Each row below holds a small network's activations on one record, seen along a few directions.
After each row come some of the record's fields: MAS, KIGEK, NISE, TUP, TELOD, LUPU.
Not every record has every field; a missing one is written none.
Other fields move the rows too, some of them a lot.
In the rows, zero is written as 500.
Strong random noise was added to every row along 15 fixed directions; ignore it. To show where, here is one row again and again, with new noise each time:
[603 620 357 609 417 652 368 697 251 376 698 588 593 858 580 269 497 808
 543 447 256 450 733 409 516 573 532 632 293 490 651 579 555 465]
[315 436 438 524 543 361 580 462 250 615 386 696 584 700 494 409 453 553
 651 597 528 326 761 559 547 586 515 559 552 312 491 382 526 684]
[485 543 694 429 435 455 596 571 398 499 538 539 436 691 636 696 543 543
 658 460 419 821 358 393 441 312 343 310 633 652 344 669 381 482]
[503 606 377 627 466 545 613 449 747 314 380 456 489 568 489 490 456 394
 405 298 577 634 429 436 527 464 666 642 551 584 309 656 414 497]
[613 469 807 443 420 668 264 647 461 547 566 321 432 448 623 357 538 516
 583 376 451 408 534 606 542 690 316 563 331 575 700 429 832 485]
[543 550 752 474 321 694 500 457 394 579 507 432 566 710 445 437 549 463
 429 594 396 487 409 636 567 537 462 616 512 539 355 435 511 557]
[295 510 605 478 536 488 124 608 466 752 235 440 330 393 554 548 339 532
 396 537 509 206 383 670 507 726 420 352 447 577 699 350 540 482]
[484 490 475 547 500 525 434 498 596 484 404 512 508 449 352 639 573 418
 522 510 448 456 297 563 457 526 469 424 469 464 614 533 392 461]
[590 417 820 406 379 419 401 370 563 568 413 702 330 408 404 508 484 384
 594 510 603 670 568 569 641 424 296 495 460 420 477 251 562 680]
[771 587 689 491 724 550 517 739 452 366 596 379 407 507 582 672 454 730
 508 383 790 441 539 499 561 410 650 542 641 546 317 520 522 453]
[366 367 444 520 501 434 438 396 450 566 336 588 362 571 493 409 382 477
 337 492 634 434 623 692 593 589 403 530 421 569 370 356 348 618]
[542 450 556 436 600 671 355 646 470 498 693 255 559 362 577 396 524 495
 424 363 566 467 509 496 458 679 564 426 472 545 488 630 619 336]
[418 520 489 615 439 500 469 516 786 506 324 532 548 422 301 639 595 308
 648 494 401 341 215 481 421 529 486 474 476 447 793 530 514 540]
[526 322 482 562 765 457 289 721 460 333 628 442 423 403 484 501 520 647
 638 262 658 330 590 500 496 598 444 490 418 579 558 453 528 457]
[508 385 502 523 535 533 250 638 428 591 778 619 424 536 549 381 325 731
 233 602 657 387 617 432 537 486 494 403 422 657 483 483 360 469]
[641 436 704 494 373 632 673 446 734 622 493 750 436 527 243 460 512 358
 306 773 739 342 552 572 559 406 575 511 432 356 489 366 341 825]
[407 494 589 500 463 347 343 346 358 538 472 453 565 540 526 524 400 500
 580 409 467 638 443 529 639 477 408 626 685 584 289 363 596 395]

[315 454 817 471 456 553 649 468 509 703 542 511 724 548 460 420 522 346
 631 697 609 317 486 400 490 550 697 543 752 356 422 489 679 679]  MAS is lon, KIGEK is none, NISE is none, TUP is ligat, TELOD is fotat, LUPU is kome
[543 364 482 492 456 396 579 429 526 418 421 764 395 452 513 496 581 476
 633 513 500 651 651 515 490 448 300 435 318 367 686 525 466 625]  MAS is vifon, KIGEK is lur, NISE is none, TUP is pob, TELOD is sep, LUPU is kome
[412 527 397 557 370 409 655 499 536 588 479 517 598 674 564 267 442 407
 714 445 413 428 706 424 506 521 452 658 482 466 626 499 750 683]  MAS is bik, KIGEK is none, NISE is sano, TUP is ligat, TELOD is fotat, LUPU is korot
[649 712 269 490 652 622 593 615 514 405 188 406 327 434 602 764 534 641
 317 519 519 402 425 701 418 577 629 390 393 377 700 653 346 369]  MAS is zag, KIGEK is none, NISE is none, TUP is ligat, TELOD is namef, LUPU is korot
[525 626 168 626 489 593 820 441 572 329 402 427 648 747 406 344 536 411
 449 383 456 415 608 501 496 559 742 779 464 420 389 593 447 572]  MAS is vifon, KIGEK is sukog, NISE is none, TUP is ligat, TELOD is fotat, LUPU is kome
[642 468 787 505 611 763 617 821 602 371 552 753 342 602 258 637 709 539
 476 686 641 405 425 407 340 421 668 241 398 342 474 649  97 797]  MAS is vifon, KIGEK is lur, NISE is none, TUP is pob, TELOD is fotat, LUPU is kome
[319 543 225 650 506 370 300 430 697 420 305 741 457 461 283 545 392 486
 434 466 406 457 385 342 498 469 590 493 447 471 619 388 287 507]  MAS is vifon, KIGEK is sukog, NISE is none, TUP is pob, TELOD is fotat, LUPU is kome
[474 621 419 562 469 419 623 604 610 413 372 585 417 649 520 422 478 501
 694 283 415 484 656 352 497 449 512 582 422 523 611 442 611 664]  MAS is vifon, KIGEK is sukog, NISE is none, TUP is puse, TELOD is namef, LUPU is korot
[331 336 314 589 674 405 318 306 439 308 346 595 510 316 394 503 550 458
 478 432 530 609 525 604 528 672 563 580 470 327 380 509 344 431]  MAS is bik, KIGEK is none, NISE is gugo, TUP is ligat, TELOD is fotat, LUPU is kome
[515 494 311 550 399 598 529 425 528 452 436 474 557 542 532 316 542 422
 459 421 423 494 643 567 507 669 501 573 290 410 713 592 591 492]  MAS is lon, KIGEK is none, NISE is none, TUP is pob, TELOD is fotat, LUPU is korot
[781 498 293 509 517 539 741 420 626 490 556  78 609 422 424 668 582 368
 355 441 540 357 288 775 503 472 391 640 500 634 530 477 506 304]  MAS is bik, KIGEK is none, NISE is sano, TUP is ligat, TELOD is fotat, LUPU is korot
[558 743 442 467 358 657 562 376 499 523 555 570 688 614 456 391 422 487
 412 581 440 677 623 291 564 412 845 494 633 333 395 582 517 432]  MAS is lon, KIGEK is none, NISE is none, TUP is ligat, TELOD is namef, LUPU is korot
[471 502 544 333 819 353 434 631 322 610 463 418 435 356 433 609 445 527
 600 398 696 460 667 454 516 533 671 289 672 336 345 318 462 507]  MAS is bik, KIGEK is none, NISE is sano, TUP is ligat, TELOD is fotat, LUPU is korot
[628 641 383 677 484 288 206 617 479 440 520 704 357 562 687 621 290 869
 470 502 451 564 541 326 587 350 448 562 453 561 769 541 541 338]  MAS is vifon, KIGEK is lur, NISE is none, TUP is puse, TELOD is namef, LUPU is korot
[149 439 393 581 381 366 364 313 370 473 296 752 463 699 360 545 572 464
 598 533 153 644 331 486 442 510 289 449 427 534 491 423 226 568]  MAS is vifon, KIGEK is sukog, NISE is none, TUP is ligat, TELOD is fotat, LUPU is kome
[445 503 372 460 626 427 598 522 584 539 295 527 431 381 478 552 466 408
 476 483 649 410 592 553 458 548 595 349 503 401 512 517 418 552]  MAS is vifon, KIGEK is lur, NISE is none, TUP is puse, TELOD is sep, LUPU is kome
[586 538 364 497 611 590 585 538 686 453 297 291 463 368 333 471 572 299
 447 302 538 304 531 617 496 714 607 592 376 365 600 382 533 549]  MAS is vifon, KIGEK is sukog, NISE is none, TUP is ligat, TELOD is fotat, LUPU is korot
[603 659 382 401 455 489 546 627 440 661 624 683 555 557 513 476 428 644
 514 681 396 463 708 340 463 393 584 356 481 332 749 471 525 530]  MAS is bik, KIGEK is none, NISE is gugo, TUP is ligat, TELOD is namef, LUPU is korot
[690 582 390 523 542 380 641 447 536 512 310 538 348 597 481 767 399 616
 338 582 606 443 428 665 571 303 463 518 539 573 500 366 252 485]  MAS is vifon, KIGEK is lur, NISE is none, TUP is ligat, TELOD is fotat, LUPU is kome
[517 656 663 572 494 730 749 665 672 416 563 272 594 597 607 562 563 469
 434 464 520 479 270 325 377 495 748 587 677 591 331 827 529 490]  MAS is vifon, KIGEK is sukog, NISE is none, TUP is ligat, TELOD is fotat, LUPU is korot
[726 564 689 593 455 614 533 612 483 417 516 460 472 658 494 485 537 665
 542 547 516 257 496 637 584 478 441 789 414 557 567 419 645 608]  MAS is vifon, KIGEK is sukog, NISE is none, TUP is pob, TELOD is sep, LUPU is kome
[608 546 575 313 539 767 579 592 544 579 728 205 600 289 611 474 591 404
 310 512 574 591 447 456 380 564 662 314 541 477 452 726 600 289]  MAS is bik, KIGEK is none, NISE is sano, TUP is ligat, TELOD is namef, LUPU is korot
[494 491 705 468 564 639 269 672 535 619 779 625 479 332 460 502 404 680
 286 786 664 305 441 345 455 454 672 324 569 480 522 504 443 493]  MAS is zag, KIGEK is none, NISE is none, TUP is ligat, TELOD is fotat, LUPU is korot
[665 446 627 603 408 674 435 520 337 383 751 803 647 589 431 307 569 704
 579 783 505 457 727 458 539 458 586 620 409 228 588 546 587 614]  MAS is bik, KIGEK is none, NISE is sano, TUP is puse, TELOD is fotat, LUPU is kome
[478 368 749 333 532 648 527 597 581 524 633 346 389 380 562 441 551 423
 438 405 610 581 518 462 430 506 461 345 480 631 366 518 511 562]  MAS is bik, KIGEK is none, NISE is sano, TUP is ligat, TELOD is namef, LUPU is korot
[529 437 392 379 305 568 521 608 490 669 783 561 449 782 510 180 425 531
 334 501 380 478 746 379 505 400 370 366 255 760 520 357 362 634]  MAS is vifon, KIGEK is lur, NISE is none, TUP is ligat, TELOD is duv, LUPU is kome
[521 475 291 516 545 456 643 448 432 521 454 319 621 454 697 455 531 508
 481 483 514 352 597 663 491 647 459 631 446 458 649 609 677 377]  MAS is vifon, KIGEK is lur, NISE is none, TUP is ligat, TELOD is duv, LUPU is kome
[395 526 692 417 432 758 444 541 350 491 272 368 361 571 634 359 598 492
 470 470 319 442 546 774 463 782 391 504 270 524 504 503 604 614]  MAS is vifon, KIGEK is sukog, NISE is none, TUP is puse, TELOD is sep, LUPU is kome
[551 310 345 553 541 332 535 358 465 413 534 636 375 590 552 566 326 655
 347 509 770 580 639 546 654 272 408 492 510 728 371 393 243 464]  MAS is lon, KIGEK is none, NISE is none, TUP is pob, TELOD is fotat, LUPU is kome
[470 467 526 544 508 375 565 447 562 467 299 664 364 345 698 559 505 519
 646 509 586 516 608 533 495 547 419 545 413 322 749 597 692 589]  MAS is vifon, KIGEK is sukog, NISE is none, TUP is ligat, TELOD is namef, LUPU is korot

Which values does each new row have?
[501 587 784 432 607 608 152 646 746 512 402 392 310 196 353 578 395 411
 389 398 647 400 283 485 512 538 655 341 570 598 413 341 488 487]  MAS is vifon, KIGEK is lur, NISE is none, TUP is puse, TELOD is fotat, LUPU is kome
[507 416 689 617 576 869 496 782 595  95 636 561 437 634 347 291 742 548
 586 299 488 424 542 398 387 598 647 581 291 527 347 655 364 731]  MAS is vifon, KIGEK is lur, NISE is none, TUP is pob, TELOD is namef, LUPU is korot
[568 578 500 595 582 448 703 524 711 448 398 571 504 472 389 539 467 394
 557 484 738 401 579 445 534 420 741 626 646 358 367 519 527 696]  MAS is bik, KIGEK is none, NISE is sano, TUP is puse, TELOD is namef, LUPU is korot
[520 469 676 487 397 350 304 532 742 591 634 657 469 314 440 275 412 344
 722 370 522 566 681 170 574 484 459 533 461 409 712 310 867 651]  MAS is vifon, KIGEK is sukog, NISE is none, TUP is puse, TELOD is fotat, LUPU is kome
[591 534 729 565 355 533 720 469 406 452 602 555 551 757 624 466 580 579
 622 572 437 580 544 448 558 413 452 768 557 501 404 565 638 644]  MAS is vifon, KIGEK is sukog, NISE is none, TUP is ligat, TELOD is fotat, LUPU is korot
[665 502 552 411 546 571 780 449 584 528 496 221 468 477 614 590 425 430
 319 445 808 481 523 657 586 408 560 515 628 673 284 536 508 450]  MAS is lon, KIGEK is none, NISE is none, TUP is pob, TELOD is namef, LUPU is korot
[625 536 566 406 564 320 449 574 611 583 557 353 314 457 533 628 337 570
 469 335 622 509 455 446 580 309 357 475 593 823 410 275 516 451]  MAS is vifon, KIGEK is sukog, NISE is none, TUP is ligat, TELOD is sep, LUPU is kome
[633 487 463 408 597 464 745 447 308 615 709 494 663 399 715 582 480 590
 394 774 690 555 645 526 485 459 615 439 680 267 461 737 613 366]  MAS is vifon, KIGEK is sukog, NISE is none, TUP is puse, TELOD is fotat, LUPU is korot
[640 706 266 395 601 580 736 728 724 508 503 270 372 426 668 633 431 505
 305 352 596 552 442 412 327 425 637 235 484 657 572 752 407 405]  MAS is bik, KIGEK is none, NISE is sano, TUP is pob, TELOD is fotat, LUPU is kome
[644 528 575 535 498 731 372 462 557 278 671 518 568 454 289 392 580 497
 361 463 455 656 470 402 530 497 688 585 445 420 314 514 420 432]  MAS is vifon, KIGEK is sukog, NISE is none, TUP is puse, TELOD is fotat, LUPU is kome
[155 247 529 618 516 562 170 449 310 481 371 508 525 472 601 347 512 562
 564 500 446 302 515 628 508 801 396 516 383 547 683 514 601 444]  MAS is lon, KIGEK is none, NISE is none, TUP is pob, TELOD is namef, LUPU is korot
[463 404 424 578 538 461 522 382 422 421 694 534 712 510 447 464 527 533
 507 565 492 521 492 413 510 446 569 606 603 467 416 551 518 381]  MAS is vifon, KIGEK is sukog, NISE is none, TUP is puse, TELOD is fotat, LUPU is kome
[479 424 356 555 542 469 835 398 460 454 452 658 521 484 698 484 555 508
 433 695 671 498 694 596 431 564 532 537 460 274 558 801 502 604]  MAS is vifon, KIGEK is sukog, NISE is none, TUP is pob, TELOD is fotat, LUPU is kome
[819 847 450 447 424 596 542 540 835 512 284 358 435 381 299 681 474 380
 411 413 394 465 320 495 532 427 639 532 451 391 725 326 552 448]  MAS is vifon, KIGEK is sukog, NISE is none, TUP is ligat, TELOD is fotat, LUPU is korot
[570 390 512 638 520 591 311 440 489 364 659 470 609 394 535 303 479 547
 417 477 618 478 595 547 608 641 617 703 469 428 467 578 647 388]  MAS is lon, KIGEK is none, NISE is none, TUP is puse, TELOD is fotat, LUPU is korot
